These are the activations of a small neural network, seen along a few directions. Each row is one input.
Each table varies a few parts of the input and shows all the possible inputs, shuffled.
Descriptions start from the smaller parts, as in this example, which fits no table here: one of 6 places along a line, together with either a single point or one of 9 places along a line or (one of 2 separate values, together with one of 8 places around a ring).
Shared parts are said once, and a part with two or three values counts as separate values.
In the rows, zero is written as 128.

Rows:
r1: 102	100	97	36	153	126	130	136	138	70	132	163	79	64	161	134
r2: 143	125	118	210	110	124	80	119	185	176	146	118	159	118	64	147
r3: 101	142	124	237	111	140	88	103	147	143	159	119	81	152	76	153
r4: 111	212	90	120	19	94	132	65	125	92	89	111	138	95	117	195
r5: 143	183	142	85	69	104	204	94	32	111	71	119	193	167	169	154
r6: 153	91	174	194	149	122	141	145	86	179	122	120	195	203	127	89
r7: 145	142	170	30	163	110	155	167	83	116	66	128	111	179	147	124
r8: 102	162	134	62	108	87	85	147	175	83	102	118	55	114	102	170
r9: 163	135	131	195	114	111	79	110	188	187	156	116	160	101	60	154
r10: 125	184	97	75	112	111	103	148	194	99	95	95	56	125	123	151
r11: 155	75	111	162	149	152	124	92	155	170	194	156	186	59	118	107
r12: 126	123	120	228	97	114	78	130	175	163	148	120	137	134	75	127
r13: 103	154	72	91	57	136	175	57	90	70	126	147	168	49	178	152
r14: 141	113	175	203	157	122	149	139	72	171	135	122	166	215	140	101
r15: 114	63	103	201	139	155	113	110	143	137	180	151	170	86	140	86
r16: 104	171	126	61	109	103	84	138	178	97	85	113	55	114	102	156
r17: 154	153	151	35	157	122	171	173	97	117	75	95	113	191	167	113
r18: 176	96	173	173	158	133	152	146	94	195	125	125	215	188	112	107
r19: 118	182	103	70	104	117	91	153	178	99	95	109	53	116	103	158
r20: 84	83	107	207	150	175	135	95	111	121	196	153	111	102	136	112
r21: 97	114	109	32	147	145	128	130	143	75	121	150	85	68	162	113
r22: 111	135	121	242	101	119	78	117	157	141	154	123	101	141	91	139
r23: 133	69	103	179	151	159	120	108	150	157	184	153	190	73	127	104
r24: 110	125	86	41	142	159	134	145	143	77	132	146	83	70	163	116
r25: 119	109	181	197	160	139	169	125	60	169	143	116	137	221	129	120
r26: 120	128	87	49	147	156	139	146	149	73	132	119	81	66	182	111
r27: 142	157	162	28	154	118	161	176	87	119	77	113	110	189	156	108
r28: 143	130	187	27	150	98	168	176	86	114	75	135	108	177	154	129
r29: 188	103	184	158	160	120	157	140	95	203	135	122	214	167	105	115
r30: 114	80	103	213	140	169	118	108	123	118	191	162	132	98	153	96
Question: What is each input in this table made of?
Answer: one of 3 separate values, together with either a single point or one of 4 places along a line or one of 5 places along a line
Question: Changing only the choice among 3 separate values turns r30 into r22. The same change can be made to r21. Which row results?
Answer: r16
Question: Which other rows does r18 become when the choice among 3 separate values takes its other values? List them by row number.
Answer: r2, r23
Question: Which other rows does r24 become when the choice among 3 separate values takes its other values? List them by row number.
Answer: r19, r27

Rows:
r31: 153	132	141	185	99	119	131	98	119	178	139	119	193	138	91	149
r32: 120	86	127	192	146	148	144	118	113	134	169	147	161	120	140	93
r33: 116	146	158	12	131	94	150	147	100	71	80	142	72	135	151	152
r34: 139	134	135	199	102	115	119	109	116	157	127	126	178	149	113	136
r35: 149	170	112	13	134	123	153	169	139	87	83	91	99	122	179	127
r36: 156	102	144	172	144	126	99	130	162	187	158	126	161	124	76	131
r37: 121	108	138	195	158	147	103	140	141	161	155	120	103	160	106	120
r38: 119	138	135	208	113	139	136	107	98	152	136	113	135	173	121	138
r39: 135	86	123	183	142	144	129	114	117	147	162	156	184	110	139	104
r40: 124	135	139	208	105	119	134	113	112	144	134	117	155	160	114	126
r41: 117	157	143	9	135	104	146	149	103	83	74	139	80	139	146	148
r42: 144	164	118	9	120	131	149	163	123	85	74	112	94	133	160	122
r43: 115	90	123	191	154	168	146	112	99	142	172	143	142	133	147	105
r44: 75	141	70	38	86	119	106	122	166	63	108	127	65	59	140	162
r45: 105	190	86	63	99	126	112	106	174	63	117	127	55	58	139	155
r46: 124	160	130	6	128	114	146	144	114	89	74	120	87	141	155	123
r47: 127	105	141	195	150	127	102	146	155	154	153	124	123	146	99	108
r48: 142	104	138	186	146	122	87	142	159	167	145	133	146	136	98	118
r49: 149	84	129	168	140	147	141	103	120	167	172	149	199	96	118	116
Question: What is each input in this table made of?
Answer: either one of 2 separate values or one of 5 places along a line or (one of 3 separate values, together with one of 4 places along a line)
Question: Which other rows does r49 become when the choice among 3 separate values takes its other values? List them by row number.
Answer: r31, r36
Question: Which other rows belong to the same alternative as r45? List them by row number.
Answer: r44

Rows:
r50: 96	115	93	224	106	148	100	88	149	171	179	122	174	90	97	128
r51: 162	158	161	83	121	111	156	142	98	148	66	112	125	164	134	145
r52: 95	133	87	95	91	133	131	113	157	99	140	154	123	66	150	137
r53: 115	114	105	239	107	152	112	95	169	144	174	151	175	97	106	149
r54: 87	171	113	127	58	110	93	113	170	88	119	116	84	113	108	154
r55: 124	124	118	94	162	147	177	148	111	95	141	116	102	131	173	96
r56: 146	158	141	95	140	124	124	164	141	142	80	106	102	145	130	127
r57: 94	136	82	111	106	172	128	100	132	75	135	147	105	52	161	126
r58: 122	102	124	81	151	123	138	179	110	103	113	126	133	128	162	117
r59: 120	103	141	209	159	147	121	136	116	190	156	108	176	157	111	95
r60: 139	164	150	105	109	85	144	134	88	126	63	115	108	198	123	137
r61: 136	103	162	196	139	134	153	114	73	197	142	113	198	176	115	113
r62: 139	143	118	93	126	126	96	137	152	124	131	119	79	128	121	166
r63: 156	106	156	224	158	128	120	146	123	167	158	131	171	153	119	95
r64: 130	160	136	110	116	105	110	161	131	117	90	106	89	179	119	119
r65: 115	99	117	81	144	128	126	126	143	105	134	158	98	98	137	126
r66: 142	124	133	74	138	133	199	122	70	103	127	135	128	157	176	102
r67: 149	110	160	76	137	120	185	136	76	112	95	126	140	137	158	130
r68: 113	154	94	84	103	128	96	116	166	94	143	131	141	71	116	149
r69: 139	94	139	226	150	125	104	116	143	162	180	155	145	123	99	122
r70: 170	125	153	62	139	105	166	122	101	123	85	116	159	155	128	131
r71: 123	126	127	69	144	121	99	125	164	116	138	144	115	109	113	130
r72: 132	168	88	105	81	130	90	119	165	109	132	108	103	90	128	172
r73: 121	86	133	215	136	147	109	108	146	181	176	136	139	127	92	126
r74: 101	111	112	99	151	168	134	118	119	90	133	157	82	90	155	120
r75: 173	106	177	212	138	115	152	124	80	173	144	136	193	172	123	113
r76: 140	137	150	75	157	125	126	157	141	117	114	106	136	131	131	115
r77: 105	152	112	120	120	95	96	126	151	115	99	134	60	148	98	146
Question: Changing only one part turns r66 into r74. The same change can be made to r60. Which row results?
Answer: r77
Question: What is each input in this table made of?
Answer: one of 4 places along a line, together with either one of 2 separate values or one of 5 places along a line
Question: Which other rows does r55 become when the place on the line of 5 takes its other values? List them by row number.
Answer: r56, r58, r64, r76
Question: Which other rows does r63 become when the choice among 2 separate values takes its other values? List them by row number.
Answer: r59
Question: Which other rows does r75 become when the choice among 2 separate values takes its other values? List them by row number.
Answer: r61
